Each row below holds a small network's activations on one input, seen along a few directions.
In each table, some parts of the input vary, and every possible input appears once, in random order.
A made-up example of a description, with smaller parts first: one of 4 places along a line, together with either a single point or one of 9 places around a ring or (one of 3 separate values, together with one of 5 places around a ring).
Shared parts are said once, and a part with two or three values counts as separate values.
In the rows, zero is written as 128.

Other details of the inputs vary at random and push rows far along two fixed directions, the same in every table; ignore that.
These rows show it; all are for the same input, with only those details redrawn:
[146 104 170 111 152 171 140 101 148  62  90 131 194 137  36]
[169 120 136  95 178 135 157 117 137 135  83 110 131 115  72]
[114 113 148 152 100 164 112 113 119  58 142 149 193 146  97]
[100 127 116 171  70 147  99 127  95  89 178 151 171 146 156]
[141 118 142 124 137 146 134 116 127 101 112 127 157 129  91]
[154 139 101 117 149 110 149 132 108 170 125 115  99 115 145]
[103 115 134 165  76 159 107 114 112  62 161 154 196 150 123]
[168 123 134  97 176 131 157 119 134 140  86 110 125 114  81]

Table:
R1: [125 134 126 101 166  92 157 122 139 178  88 106  89 109  96]
R2: [101 119 129 172  64 153 103 117 105  70 162 150 187 145 139]
R3: [101 122 154 123 119 142 148 117 141 114 102 132 152 132  65]
R4: [102 140 124 153  97  99  80 138 117 112 164 144 122 144 200]
R5: [ 97 193  42 151 108  61 108 183  83 192 176 111  81 146 231]
R6: [105 170 103 120 143 103 112 155 119 121 120 109 149 158 115]
R7: [164 116 127 124 152 112 159 142 150 185 134 133  76  93 153]
R8: [114 141 104 120 140  81 148 132 124 191 120 116  79 113 145]
R9: [159 136 101 117 148 105 149 135 113 173 117 113  95 112 148]
R10: [123 132 110 123 114 129 124 145 117 164 143 132 109 131 149]
R11: [174 107 147 105 179 129 170 131 166 169 111 129  90  94 105]
R12: [120 128 122 118 116 143 121 139 129 145 128 123 129 135 120]
R13: [104 120 146 142  88 162  89 107 131  59 140 136 159 154 150]
R14: [117 131 118 113 137 109 150 135 129 178 102 114  91 113 108]
R15: [128 125 129 150 125  98 111 147 134 152 164 146 104 114 176]
R16: [125 130 161  99 142 155 118 107 146  89 101 119 124 143 117]
R17: [ 71 128 106 205  12 156  83 129  94 101 226 161 122 139 251]
R18: [160 142 125  90 187  83 126 137 142 172 100 106  75 117 149]
R19: [138  85 210 118 160 169 118 108 187  37  91 149 210 134  17]
R20: [159 126 119 109 146 143 155 119 138 166 118 108  73 105 151]
What do these inputs look like to the network? -> one of 2 separate values, together with either a single point or one of 4 places along a line or one of 5 places around a ring
Which other rows does R3 become when the choice among 2 separate values takes its other values? List them by row number. -> R14

Table:
R21: [162 112 136 113 170 101 162 139 158 196 115 132  75  89 118]
R22: [126 155 112 105 170  67 126 161 138 184 113 110  88 124 140]
R23: [171 119 127 121 158  97 149 135 139 192 134 130  49  88 185]
R24: [ 91 125 151 130 122 125 109 131 147 106 125 139 143 141 102]
R25: [141 138 130 119 138 144 101 124 128  71 118 119 172 157 122]
R26: [ 93 118 145 152  94 127 113 138 139 128 152 151 126 128 139]
R27: [130 141 119 119 134 134 120 125 111  87 106 119 185 155  84]
R28: [117 113 158 139 110 140 108 115 147 101 140 143 123 127 152]
R29: [169 132  96  94 160 123 170 122 113 199  99  97  83 103 122]
R30: [ 93 121 151 123 122 151 136 119 143  83  98 128 190 148  40]
R31: [115 124  86 189  53 135 123 134  71 143 197 150 124 118 206]
R32: [126  99 153 139 125 158 158 112 143 107 117 142 167 116  53]
R33: [ 89 131 116 157  81 136 136 130 111 132 153 142 138 130 126]
R34: [147 116 140 127 116 171 122 111 130  91 132 130 143 132 136]
R35: [107 128 150 131 120 127  97 119 142  97 136 134 126 140 152]
R36: [120 134 155 118 147 118  96 123 153  79 117 129 156 150 118]
R37: [141 122 153 107 140 175 113 106 134  69 112 120 163 147  99]
R38: [ 83 160  59 183  39 112 100 148  52 147 201 138 119 148 238]
R39: [195 119 111 111 162 129 158 128 125 178 124 114  72  94 168]
R40: [145 152 110  82 199  90 162 139 138 171  69  93 117 126  61]
Changing only one part turns R39 into R23. The same change can be made to R25. Which row results? -> R36
What do these inputs look like to the network? -> one of 4 places along a line, together with one of 5 places around a ring
Which other rows does R29 become when the place on the line of 4 takes its other values? List them by row number. -> R27, R31, R38
Which other rows does R28 become when the place on the ring of 5 takes its other values? List them by row number. -> R26, R29, R33, R34
